A small network was shown many inputs. Here are its activations along a few directions, one row for each input.
In each table, some parts of the input vary, and every possible input appears once, in random order.
A made-up example of a description, with smaller parts first: one of 6 places along a line, together with either a single point or one of 11 places around a ring or (one of 3 separate values, together with one of 5 places around a ring).
Shared parts are said once, and a part with two or three values counts as separate values.
(in the rows, 128 means zero)

Other details of the inputs vary at random and push rows far along two fixed directions, the same in every table; ignore that.

Rows:
x1: [108 129 131  91  89 170 126 149 154 112 174 126 140 114 102]
x2: [141 123 132 146 148 122 141 131 109 127 139 122 127 125 136]
x3: [110 119 108  99 112 142 116 104 145 129  76 136  89 139 130]
x4: [138 141 137 142 139 112 143 124 119 125 137 130 129 122 140]
x5: [114 115 111 106 132 145 111 115 141 119 105 111  75 140 124]
x6: [138 135 139 138 141 117 137 128 121 131 128 133 151 128 136]
x7: [127 137 135 173 127 109  94 130 108 133 139 153 133 112 110]
x8: [113 118 106 105 113 140 112 112 141 136  88 122  95 139 121]
x9: [137 129 139 140 146 123 132 129 121 131 131 132 151 125 137]
x10: [141 118 135 140 146 126 135 136 115 133 129 124 151 128 131]
x11: [137 135 133 146 140 112 136 130 119 127 143 121 130 124 141]
x12: [135 132 125 141 138 108 145 134 111 129 140 119 131 130 127]
x13: [ 96 142 149  61  58 203 122 168 189  91 236 130 155 102  91]
x14: [136 130 130 133 136 111 142 136 120 131 123 130 152 138 130]
x15: [144 118 128 145 129 125 134 132 113 144 123 125 145 120 137]
x16: [135 125 132 139 142 118 140 130 114 131 123 127 150 131 126]
x17: [126 137 141 173 129 114  97 125 105 130 136 161 132 107 112]
x18: [137 136 129 137 136 104 150 133 115 125 136 129 131 134 133]
x19: [142 134 130 140 118 113 134 131 127 146 130 127 146 123 138]
x20: [137 129 136 141 142 119 130 133 122 134 131 126 151 130 136]
x21: [118 108 106 112 119 146 105 110 143 138  79 118  87 138 131]
x22: [111 118 112 106 119 150 101  97 150 133  78 131  81 132 137]
x23: [137 130 134 137 139 112 146 131 116 129 121 136 153 133 133]
x24: [137 134 137 144 145 119 137 125 118 123 143 129 129 120 141]
x25: [141 128 130 147 124 118 129 131 124 146 128 126 145 122 141]
x26: [135 134 131 138 140 109 152 127 113 123 131 136 129 130 136]
x27: [140 140 132 142 136 107 141 131 120 128 142 123 129 127 137]
x28: [115 132 142  99 103 159 135 164 150 106 196 118 165 124  98]
x29: [104 124 112  97 129 146 119 110 141 112 109 122  77 136 118]
x30: [115 120 106 104 112 133 116 112 144 135  81 131  95 141 130]
x31: [111 126 116  97 128 141 107 109 150 124  91 125  94 147 127]
x32: [140 118 132 140 141 125 133 139 118 134 131 119 149 134 129]
Description of these inputs: one of 2 separate values, together with either a single point or (one of 3 separate values, together with one of 5 places around a ring).
The inputs of x5 and x2 match in every part but the choice among 2 separate values. If x20 is changed in the same way as x5 into x2, which row does it become?
Answer: x9
Which other rows does x31 become when the choice among 2 separate values takes its other values? List them by row number.
Answer: x6

Rows:
x33: [123 142 145 128 100 133 137 156 137 122 174 144 180 113 117]
x34: [115 122 111  97 122 147 126 105 151 122 101 113  78 136 140]
x35: [172 129 127 185 196  56 162 105  71 163  56 126 150 152 169]
x36: [173 139 134 226 199  34 145 105  55 151  91 137 127 132 167]
x37: [141 129 146 124 135 140 158 169 122 112 192 115 179 126 121]
x38: [112 110 107 113 117 154  92 114 147 141  93 121  93 133 122]
x39: [104 127 115  84 125 139 129 106 152 112 101 129  93 146 129]
x40: [128 149 160 165 123 128 123 157 107 108 216 151 166  93  99]
x41: [119 131 118 117  97 131 111 116 143 135 106 135 106 128 123]
x42: [131 135 151 125 112 143 131 158 138 121 178 136 188 114 108]
x43: [110 105 114 104 126 159  96 117 147 127  86 130  95 141 114]
x44: [113 130 110  88 114 137 129 112 150 118 108 123  79 136 129]
x45: [140 133 148 135  96 142 134 158 131 133 193 130 176 100 124]
x46: [112 112 106  99 130 148 119 113 142 126  99 102  82 142 129]
The inputs of x38 and x46 match in every part but one. If x40 is changed in the same way as x38 into x46, which row does it become?
Answer: x36
What do these inputs look like to the network?
Answer: one of 2 separate values, together with either a single point or one of 6 places around a ring
A walk changes only the place on the ring of 6. It starts at x41 and steps to x33. List the rest of the walk in order.
Answer: x42, x43, x38, x45

Rows:
x47: [141 109 105 161 186  86 125  83  89 153  16 125  84 160 156]
x48: [119 125 122 143 140 121  93 104 122 130  88 145  90 131 127]
x49: [142 149 143 147 111 101 157 147 118 130 165 146 175 114 130]
x50: [124 132 120 129 152 115 129 103 122 125  98 122  83 137 140]
x51: [109 124 121  83 117 159 136 136 155 102 147 114 103 137 117]
x52: [103 119 117 106 102 161  88 122 152 126 113 133 102 126 104]
x53: [139 138 146 158 146 112 136 143 107 116 173 132 162 115 121]
x54: [156 139 138 184 146  83 142 131  91 143 139 137 148 117 147]
x55: [104 127 121  92  90 163 111 133 158 119 148 123 106 121 110]
x56: [152 131 137 133 129 117 170 152 122 133 162 114 178 128 140]
x57: [149 128 142 138 134 122 149 151 118 134 159 121 187 128 130]
x58: [120 120 128 113 116 151 110 127 142 133 116 131 132 127 122]
x59: [107 122 123  78  95 174 121 131 167 118 140 121 114 125 121]
What do these inputs look like to the network?
Answer: either a single point or (one of 2 separate values, together with one of 6 places around a ring)
